These are the activations of a small neural network, seen along a few directions. Each row is one input.
In each table, some parts of the input vary, and every possible input appears once, in random order.
Descriptions start from the smaller parts, as in this example, which fits no table here: ring(8) and (point or ring(9) or (values(3) and line(4))).
Shared parts are said once, and a part with two or three values counts as separate values.
In the rows, zero is written as 128.

Other details of the inputs vary at random and push rows far along two fixed directions, the same in every table; ignore that.

Table:
R1: [ 97 103 106 155 111 121 164 131 126 107 131 151 178 179]
R2: [122 135 140 133 123 131 124 145  90 127 122 122 135 106]
R3: [109 126 105 145 118 143 124 126 140 111 116 108 134 120]
R4: [140 109 106  98 117 150 129 118 132 136 139 146 151 148]
R5: [129 141 127 116 152 151  92 135 131 147 138 105  87  82]
R6: [152 116  96 116 109 143 115 123 122 154 140 150 146 125]
R7: [106 123 104  93 125 161 103 150 137 152 134 109 127 119]
R8: [123 151 153 154 127 102 156  87 150  96 101 148 111 124]
R9: [131 143 111 116 136 145  90 142 129 161 136 104 108  79]
R10: [120 156 144 138 151  86 189  65 175  74 109 171 104 180]
R11: [128 162 163 117 129 133 126 125 155 123 129 117 106 114]
R12: [121 128 136 116 135 150 130 161 121 148 148 118 149 137]
R13: [140 149 159 130 147 125 135 139 105 111 140  96 111  97]
R14: [158 116 127 118 116 157 121 122 124 132 142 109 138 103]
R15: [127 129 147 141 153 124 119 126 105 145 141 130 133 111]
R16: [146 157 149 116 156 123 101 154  94 146 148 113 106  73]
R17: [104 108 112 110 131 131 152 146 126 141 145 153 161 173]
R18: [112 139 152 122  98 139 104 145 141 123 132 113 130  86]
R19: [105 129 130 121  88 124 144 129 150 123 131 127 136 137]
R20: [184 160 157 151 181 130 151  66 147  86 119 129  98 134]
R21: [105 101 100 119 116 131 140 155 117 155 152 157 157 162]
R22: [112 139 136 112 109 123 124 129 147 137 138 147 110 122]
R23: [114 110 126 135 123 137 132 148 106 146 130 136 161 122]
R24: [102 117 109 116  91 128 113 159  84 155 141 135 157 137]
R25: [119 147 125 123 108 105 136 117 151 133 130 154 120 130]
R26: [128 122 149 127 141 141 125 152 116 140 153 102 140 108]
R27: [158 121 133 140 125 152 114 110 125 111 130 119 139 101]
R28: [109 129 119 104 128 124 144 146 110 123 138 143 140 160]
R29: [147 144 155 125 170 129 102 147 111 158 157 116 118  75]
R30: [150  66  95 120  87 120 116 141 136 142 102 140 152 178]
R31: [111  81  81 133  97 104 127 146 153 132  88 124 132 188]
R32: [135 147 141 129 154 142  85 117 122 148 128  87  97  63]
R33: [ 99 132 121 129  91 107 135 112 142 132 122 155 137 140]
R34: [ 99 110  80 130  94 140 147 129 142 124 125 116 143 159]
R35: [173 141 146 168 164 121 151  57 134  87 103 143 113 118]
R36: [168 143 132 177 167  97 164  34 136  83 106 164 112 156]
R37: [129 150 129 120 144 157 113 133 142 133 127  90 104 109]
R38: [158 114 166 164 187  74 146 116 143 101  97 128 101 155]
R39: [106 121  99 144 113 138 132 114 130 126 106 123 131 131]
R40: [152 120 161 128 153  94 106 158 115 122 104 102 102 122]
R41: [117  99 128 124  91  85 133 141 165 124  93 141 123 170]
R42: [119 137 132 152 128 117 148 128 107  89 121 130 139 142]
R43: [106 129 110 111 100 138 144 163 109 132 137 129 154 171]
R44: [156 115 120 107 125 157  99 127 120 153 148 134 126 105]
R45: [133 145 145 117 151 127 116 145  99 133 145 126 105 108]
Description of these inputs: values(5) and (point or ring(8)).
Question: The inputs of R9 and R25 match in every part but the values(5) part. If R7 is changed in the same way as R9 into R25, which row does it become?
Answer: R10
Question: The inputs of R38 and R31 match in every part but the values(5) part. If R12 is changed in the same way as R38 into R31, which row does it become?
Answer: R37
Question: Which other rows does R29 become when the ring(8) part takes its other values? List them by row number.
Answer: R1, R12, R15, R17, R21, R23, R26
Question: Start at R6 and move only the ring(8) part, one step at a time. The first step leads to R36. Which rows follow, in order?
Answer: R35, R27, R14, R20, R4, R44

Table:
R46: [129 114 149 111 138 161  76 195  84 159 150  80 143  64]
R47: [124 163 139 149 137  92 165  61 183  88 107 153  85 143]
R48: [101 132 121 101 101 152  99 162 148 159 131 101 123 104]
R49: [129 170 147 162 132 103 170  67 162  75 107 151  99 144]
R50: [116  79  92 104  89 129 117 176 121 155 117 122 160 175]
R51: [118 101 116  95  94 130 116 159 130 154 137 143 149 162]
R52: [117 163 129 166 144 106 168  84 160  74 101 130  98 153]
R53: [166 191 217 130 192 137 108 128 105 116 160  91  82  26]
R54: [ 93 140 130 105 133 141 114 180 101 165 159 111 140 111]
R55: [ 87 111  85 131  69 136 140 142 135 119 109 131 158 164]
R56: [125 141 141 181 178  93 174  95 105  85 111 145 124 160]
R57: [117 155 138 147 186  89 179 101 128  96 124 155  99 171]
R58: [151 168 177 114 181 129  82 123 163 128 120  76  49  38]
R59: [122 172 156 156 176  88 185  82 129  98 135 168 112 156]
R60: [127  83  94 103  63 128 106 157 140 160 113 143 154 161]
R61: [113 162 125 165 133 102 165  75 166  75 101 128  90 148]
R62: [ 93 108  97 133  78 124 165 145 105 116 138 165 185 180]
R63: [101  90  92  98  93 135 118 177 127 154 127 126 155 178]
R64: [134 154 156 165 150 100 177  74 133  69 109 144 118 149]
R65: [149 122 142 179 179  87 175 106 122  83 109 131 119 169]
R66: [132 169 157 157 149  98 182  75 146  75 119 150 117 149]
R67: [133 132 161  74 137 154  82 185 111 176 169 112 120  62]
R68: [146 145 137 149 144  82 146  66 179  92  97 154  77 158]
R69: [102 114 111  98  95 122 145 142 147 139 133 160 151 176]
R70: [ 87  88  75 141  71 127 140 142 136 123  98 140 167 185]
R71: [ 68 112  68 121  64 122 143 135 169 132 114 141 148 184]
R72: [106  81  68 119  69 111 128 138 154 139  95 142 145 191]
R73: [178 143 190 148 185 129  82 133 136 126 108  62  72  44]
R74: [157 170 198 141 199 137 107 140  96 108 142  71  89  36]
R75: [119 150 146  90  84 161  69 156 138 165 147  92 117  34]
R76: [ 82 109  79 132  61 132 136 132 140 120 107 129 150 158]
R77: [141 136 139 155 185  88 169 106 134  87 118 145 104 179]
R78: [122 149 129 146 160  97 162  90 176  89  94 138  84 165]
R79: [139 147 154 179 177  87 172  83 108  86 117 167 130 148]
R80: [126 106 130 125 134 133 107 183  79 162 141 108 151 111]
R81: [ 91  85  96 126  80 145 123 172 112 141 123 120 180 160]
R82: [155 136 156 176 178  78 175  88 111  95 118 162 125 157]
R83: [178 140 199 146 199 128  92 141 120 123 120  60  85  51]
R84: [135 101 119 103 107 135  84 169 134 159 111  97 120 115]
R85: [117  78  99 118  59 134 114 157 133 156 116 137 166 152]
R86: [129  90  96 105  68 120 101 144 149 155 110 137 137 144]
R87: [136 101  49 121  70 176 127  69 148 143 136 161 162 149]
R88: [155 120  95  98 110 209  60 121 128 174 152  86 128  45]
R89: [121  81  92 115  83 109 147 138 137 136 111 165 170 204]
R90: [179 162 217 143 201 130  95 125  97 117 142  89  93  26]
R91: [126 133 125 178 145  96 152  76 158  77  82 127 101 148]
R92: [141 133 161  83 139 146  72 185  87 190 170 113 126  69]
R93: [166 111 161  88 135 144  67 192  95 177 155  99 131  68]
R94: [158 167 198 115 213 130 104 146 120 128 146  85  67  52]
R95: [103  95  90 102  83 134 112 162 143 154 115 129 136 168]
R96: [145 137 155 172 161  96 166  76 133  76 103 147 122 154]
R97: [ 80 118  92 142 106 121 171 145  85 117 131 151 173 182]
R98: [ 85 105  93 105 101 127 147 156 143 134 124 139 148 185]
R99: [171 195 226 141 215 131 102 118  82 115 151  91  81   5]
R100: [150 144 146 146 152  88 153  71 169  92  97 158  86 163]
R101: [111  80  81 131  54 112 133 121 151 135 104 156 158 173]
R102: [133 139 122 155 151  87 147  83 175  90  92 135  80 165]
R103: [138  95  57 107  67 193 114  99 134 161 146 156 177 139]
R104: [120 162 141 168 167 101 186 101 127  75 127 139 116 160]
R105: [161 118 111  97 132 213  74 138 103 172 165  86 146  61]
R106: [150 102  73 112 105 187 128 113 102 158 173 157 189 138]
R107: [ 91 109  87 130  51 129 148 125 139 118 111 159 166 173]
R108: [129 155 139 165 126  96 163  54 159  71  96 146  99 132]
R109: [133 108 126 109 137 127 100 185  86 166 139 110 138 122]
R110: [122 147 155  81 103 163  66 167 145 177 149  95 116  48]
R111: [116 155 142 153 165 101 177  90 155  87 112 130 102 169]
R112: [161 126 156 171 163  87 168  82 139  84 103 143 118 160]
R113: [176 126 121 105 133 200  88 104 113 159 165 116 144  69]
R114: [158 107 166 103 131 150  75 189  88 172 159  95 142  59]
R115: [120  82  97 111 108 121 126 181 106 152 129 130 160 172]
R116: [ 95 100  90 106 108 126 125 184  98 165 145 144 159 177]
R117: [124 178 154 166 167  92 187  83 116  85 135 169 120 148]
R118: [125 142 165  84 129 159  90 184 107 173 174 102 126  59]
R119: [ 96 113  94  88  67 131 110 140 168 157 128 149 134 138]
R120: [145 192 197 137 203 134 110 139  92 123 153  82  81  38]
R121: [123 101  55 117 109 183 131 129  85 164 163 149 188 154]
R122: [105  78  78 123  63 130 108 158 140 149 108 119 153 149]
R123: [160 125 103 107 136 191 105 116  82 173 179 144 166  88]
R124: [138 114 144  90 127 136 100 172 107 162 156 131 135 114]
R125: [159 119 158  92 137 141  70 184  81 185 155 110 133  67]
R126: [159 120 100  99 119 214  64 130 121 174 152  86 134  52]
R127: [164 185 213 112 217 121 101 129 109 141 156 109  68  37]
R128: [129 163 156 150 160  94 175  76 161  86 119 151 109 158]
R129: [108  98 104 123  65 141 109 142 133 146 115 138 164 135]
R130: [ 82 116  94 111  76 145 136 173 122 141 136 120 170 158]
R131: [136 100  66 120 115 184 130 129 101 150 163 137 178 147]
R132: [147 145 147 179 149  90 150  50 163  70  88 141  93 128]
R133: [133 155 144 139 150  93 164  72 177  90 102 159  82 156]
R134: [ 80 115  96 119 106 128 160 164 122 134 143 139 156 184]
R135: [124 149 140 170 155 104 175  90 134  68 104 126 119 158]
Question: The inputs of R102 and R77 match in every part but one. If R88 is changed in the same way as R102 into R77, which row does it become?
Answer: R131
Question: The inputs of R76 and R55 match in every part but one. If R101 is changed in the same way as R76 into R55, which row does it become?
Answer: R85
Question: The inputs of R59 and R118 match in every part but one. If R127 is changed in the same way as R59 into R118, which row does it become?
Answer: R67
Question: What is each input in this table made of?
Answer: values(2) and line(5) and (point or ring(8))
Question: Which other rows agree with R105 in the line(5) part and the values(2) part? List them by row number.
Answer: R50, R63, R81, R83, R98, R111, R130, R135
Question: Start at R95 and move only the ring(8) part, one step at a time. The first step leads to R78. Which rows follow, in order?
Answer: R48, R52, R55, R70, R73, R84
Question: Which other rows agree with R112 in the line(5) part and the values(2) part? List them by row number.
Answer: R51, R64, R66, R69, R89, R96, R113, R128
Question: Which other rows does R60 become when the values(2) part takes its other values? List them by row number.
Answer: R84
